A small network was shown many inputs. Here are its activations along a few directions, one row for each input.
Each table varies a few parts of the input and shows all the possible inputs, shuffled.
Descriptions start from the smaller parts, as in this example, which fits no table here: one of 4 places along a line, together with either a single point or one of 9 places along a line or (one of 3 separate values, together with one of 5 places around a ring).
Shared parts are said once, and a part with two or three values counts as separate values.

Other details of the inputs shift rows strongly along three fixed directions, in all tables alike. That doesn't count.

A family of inputs:
x1: [ -8 -43 -16   2   8 -33 -17 -25  14   5  -9  48  56]
x2: [ 13  24  33  20  26  -9 -27  15  41 -16  52 -48 -42]
x3: [  6  -1  21 -39  27  12   4 -21   9 -13  -8 -16   7]
x4: [-17   1 -21 -10 -32  45  46  36 -46  15 -39   4  -9]
x5: [  2 -18 -25   1 -42 -25 -19 -69 -15  34  -5  50  58]
x6: [ -4  -4 -13 -27 -24  37  34  39 -47  16 -54  11 -19]
x7: [ -9 -13  16 -27  28  18  12  -3  19 -13   6 -20  24]
x8: [ -3  12   2  35   7   7  -3  78   3   0  -6 -18 -53]
x9: [-10  -2 -55  66 -34 -49 -14   3 -25  16 -23  65   0]
x10: [  0  31 -13  38 -29   8   7  40 -23  10   0 -10 -56]
x11: [ 12   0 -24  53 -18 -46 -29  54 -10  13 -34  45 -37]
x12: [  9  -4  24 -40  15   9   8 -14  11 -13  -3 -16  14]
x13: [  1  25  19  34  15  -8  -6  11  36 -24  61 -44 -15]
x14: [ 19  44  24  14   7 -23 -17 -11  23 -24  48 -41 -42]
x15: [  8  -3  23 -39  17   9  10 -13  11 -15  -4 -16  15]
x16: [  3   9  12 -37   9  13  14 -32  -3 -12   2 -17   6]
x17: [  9  44  14  24  -7 -11  -5 -18  20 -20  59 -43 -29]
x18: [  3 -25 -12  -7   7 -39 -12 -30   8  -6 -21  44  46]
x19: [-17 -18 -37  10 -19 -34   9 -50  -6  -4  -5  47  65]
x20: [ 20  38  41  24  -3  14 -32  18  29   7  66 -66 -47]
x21: [ -8 -12  13 -21   8  28  18 -10  10  -5  22 -20  26]
x22: [-15  -9   9 -16  18  26  23  -9  11 -13  18 -21  30]
x23: [ 10  -4  -2  49  11 -59 -53  -8  37  -2  34  19  -7]
x24: [ -7 -13  17 -29  33  22   4 -11  15  -8   4 -19  14]
x25: [-11  -9  10 -19  20  29  13 -18   7  -6  17 -19  20]
x26: [-21 -19 -15  -5  -5  49  34  49 -31  16 -36   6  -1]
x27: [  5   7  15 -38  -1  11  19 -24   0 -13   7 -18  13]
x28: [ -1   9  11 -34   6  10  23 -23   0 -19   4 -19  16]
x29: [  3 -15  -5 -32  -3  39  15  42 -39  23 -68  15 -27]
x30: [-11  11   3 -21  -8  19  33 -26  -2 -15  17 -23  24]
x31: [  9 -16  31 -39   6  27 -19 -16  13  22   8 -20  16]
x32: [  2  10  11 -36  11  12  15 -32  -3 -14   2 -17   7]
x33: [-15 -20 -14  -8  -6  52  22  41 -36  26 -38   9 -13]
x34: [ -3 -16 -32  62  -3 -41 -37  43  -4  20 -26  52 -24]
x35: [  3  12   6  33  -1  11  -6  82   2   6  -3 -20 -62]
x36: [-19 -20 -14  -6  -8  49  32  50 -31  18 -35   7  -3]
x37: [ -9 -42 -17   3  10 -33 -16 -24  14   3 -10  47  56]
x38: [ -5 -14  18 -30  31  22   3 -12  15  -6   5 -18  14]
x39: [  1 -24 -13  -6  10 -39 -11 -30   8  -7 -22  43  46]
x40: [ -3 -12  -7 -29   5  38  20  41 -37  16 -69  13 -23]
x41: [ 19  11 -28  54 -51 -40 -43  32 -32  45 -33  47 -44]
x42: [ 19  16  -9  40 -11 -68 -41 -32  18  -8  29  23 -10]
x43: [ -8 -11  12 -22  16  30  10 -19   7  -2  19 -18  19]
x44: [ 24  37  36  13  23 -21 -27   6  35 -24  39 -45 -49]
x45: [-13  -8   9 -18  23  29  15 -18   7  -8  16 -20  21]
x46: [-17   1 -24 -10 -24  45  38  26 -49  18 -43   7 -15]
x47: [ -5  14  -6  43   0  15  -3  57  -7   8   4 -13 -51]
x48: [ 37  19  19  39 -12 -60 -70 -10  29  13  26   5 -27]
x49: [-10  13   2 -21   0  22  27 -34  -5 -12  13 -22  16]
x50: [  4  32  -6  29 -16  -4   8  56 -17  -4 -11 -11 -57]
x51: [ 13  15 -13  47 -12 -76 -33 -24  22 -17  31  25   4]
x52: [  3 -21 -22  -9  -9 -37 -13 -56  -8   5 -15  51  41]
x53: [-14 -20 -35   8 -24 -33   7 -50  -7   0  -3  48  63]
x54: [ -6   9   6 -24 -15  20  30 -27  -3  -9  20 -22  21]
x55: [ 12  -4  24 -42  20  13   0 -22   8  -8  -6 -14   4]
Description of these inputs: one of 5 places around a ring, together with either a single point or (one of 2 separate values, together with one of 5 places along a line).
Changing only the place on the ring of 5 turns x53 into x26. The same change can be made to x49. Which row results?
> x45
Changing only the place on the ring of 5 turns x18 into x13. The same change can be made to x39. Which row results?
> x22
Start at x42 and move only the place on the line of 5, one step at a time. The first step leads to x52. Which rows follow, in order?
> x14, x16, x32
Change only the place on the line of 5 in x24. List by row number the other rows that result.
> x2, x23, x34, x38
Change only the place on the ring of 5 in x35. List by row number the other rows that result.
> x6, x11, x21, x54
Change only the place on the ring of 5 in x12. List by row number the other rows that result.
> x1, x4, x27, x36
